Each row below holds a small network's activations on one input, seen along a few directions.
Each table varies a few parts of the input and shows all the possible inputs, shuffled.
A made-up example of a description, with smaller parts first: one of 5 places around a ring, together with either a single point or one of 11 places along a line or (one of 3 separate values, together with one of 4 places along a line).
Shared parts are said once, and a part with two or three values counts as separate values.
(in the rows, 128 means zero)

Other details of the inputs shift rows strongly along two fixed directions, in all tables alike. That doesn't count.

A family of inputs:
r1: [160 188 128 199 123 139 111 206 106  28 159]
r2: [102  98 131  98 149 106 176 110 127 138 112]
r3: [167 181 127 198 121 138 116 197 100  22 156]
r4: [108 100 137  97 148 122 168 108 141 131 120]
r5: [149 134 100 110 127 161  62 132 116 220 123]
r6: [105 113 146 109 135  86 225  79 144  97 114]
r7: [100  84 123 115 141 116 162 112 141 133 111]
r8: [109  96 107 116 125 116 167  90 138 131 111]
r9: [ 96  73 126 105 138  95 224  86 138  71 102]
r10: [140 126  95 122 125 170  51 137 135 220 129]
r11: [177 191 134 185 119 140 116 202 100  30 162]
r12: [180 192 161 183 122 142 119 199 119  39 163]
r13: [ 93 109 138  94 140  95 231  74 157  99 126]
r14: [147 114 124 121 143 155  53 145 117 222 108]
r15: [152 133 121 125 132 168  48 130 139 228 124]
r16: [178 194 126 193 104 153 113 184 125  38 176]
r17: [127  96  97 120 135 159  55 144 125 211 107]
r18: [135 114 109  97 142 158  62 146 117 219 114]
r19: [111  99 128  90 146 125 162 107 139 131 113]
r20: [148 109 106 106 140 171  51 137 119 212 114]
r21: [145 131  94 117 128 156  56 132 110 226 118]
r22: [ 89  99 119 112 128  95 218  83 151  90 116]
r23: [ 97 105 116 116 134  90 220  77 130  86 110]
r24: [ 92 109 188  90  91  62 106  62 120 122 116]
r25: [119  85 141 109 143 125 162 102 148 133 111]
r26: [172 212 133 186 110 150 114 190 129  42 179]
r27: [117  95 127  85 143 118 174 103 123 129 108]
r28: [ 90 115 135 102 137  81 236  83 140  96 123]
r29: [ 97 111 108 115 135 105 174  94 132 131 112]
r30: [105 127 155  97  75 120  12  97  85 188 118]
r31: [109 115 152 101 136  92 229  78 150  96 118]
r32: [ 91  98 133 101 135  97 229  75 159  99 126]
r33: [ 74 114 180  86  90  62 118  70 114 117 126]
r34: [127 128  97 138 134 149  58 137 119 224 122]
r35: [140 125 108 144 133 153  49 131 125 227 111]
r36: [109  89 136 120 149 110 164 103 132 131  97]
r37: [135 118 103 110 142 154  58 150 111 215 112]
r38: [ 83  87 133 109 151  85 225  91 134  88 108]
r39: [136 103 110 119 140 168  52 147 131 220 123]
r40: [160 196 130 210 106 139 119 193 131  40 177]
r41: [179 196 146 203 108 151 113 184 139  44 175]
r42: [106 121 115 102 133 107 173 100 131 139 118]
r43: [183 209 132 189 108 153 112 185 121  37 178]
r44: [165 176 135 181 118 150 118 196 126  32 167]
r45: [142 117 109 144 124 160  49 133 138 222 115]
r46: [178 175 134 187 114 155 112 195 117  28 168]
r47: [119  95 148 100 148 123 166  99 146 132 109]
r48: [ 94 113 131  85 134  92 233  79 144  98 119]
r49: [170 199 149 182 123 142 117 211 114  40 175]
r50: [ 71 117 173  81  82  74 114  70 106 114 118]
r51: [140  95 116 133 137 161  48 141 131 216 105]
r52: [140 140 109 115 132 159  55 143 125 236 133]
Each input here is: one of 4 places along a line, together with either a single point or (one of 2 separate values, together with one of 6 places around a ring).
- The inputs of r50 and r30 match in every part but the place on the line of 4. If r17 is changed in the same way as r50 into r30, which row does it become? => r9
- The inputs of r6 and r28 match in every part but the place on the line of 4. If r31 is changed in the same way as r6 into r28, which row does it become? => r52
- A walk changes only the place on the line of 4. It starts at r8 and steps to r22. List the rest of the walk in order. => r40, r45
- A walk changes only the place on the ring of 6. It starts at r12 and steps to r14. List the rest of the walk in order. => r36, r51, r25, r47
- Change only the place on the line of 4 in r27. List by row number the other rows that result. => r12, r18, r49

A family of inputs:
r53: [170 175 118 159 114 169  25 179 113 172 151]
r54: [106 125 139 114 127  96 199  95 136  87 127]
r55: [103  78 117  85 141 127 108  95 124 209  94]
r56: [ 98  69 118  83 139 120 125  83 131 200  92]
r57: [ 95 101 140  92 132  96 202  78 144 115 117]
r58: [113 118 135 125 127 109 164 118 127  84 125]
r59: [135 116 121 119 131 144  75 137 117 176 118]
r60: [137 166 136 156 113 120 147 144 128  65 153]
r61: [106 105 145 113 133  99 191  99 134  78 117]
r62: [152 135 121 140 125 162  31 166 113 187 130]
r63: [125 121 123 113 127 137  99 112 132 185 121]
r64: [158 148 106 168 153 152 181 171 143  74 144]
r65: [168 207 143 198 103 134 116 187 121  32 176]
- What is each input in this table made of? => either a single point or (one of 2 separate values, together with one of 6 places around a ring)
- A walk changes only the place on the ring of 6. It starts at r58 and steps to r56. List the rest of the walk in order. => r61, r62, r59, r55
- Change only the choice among 2 separate values in r56. List by row number the other rows that result. => r65
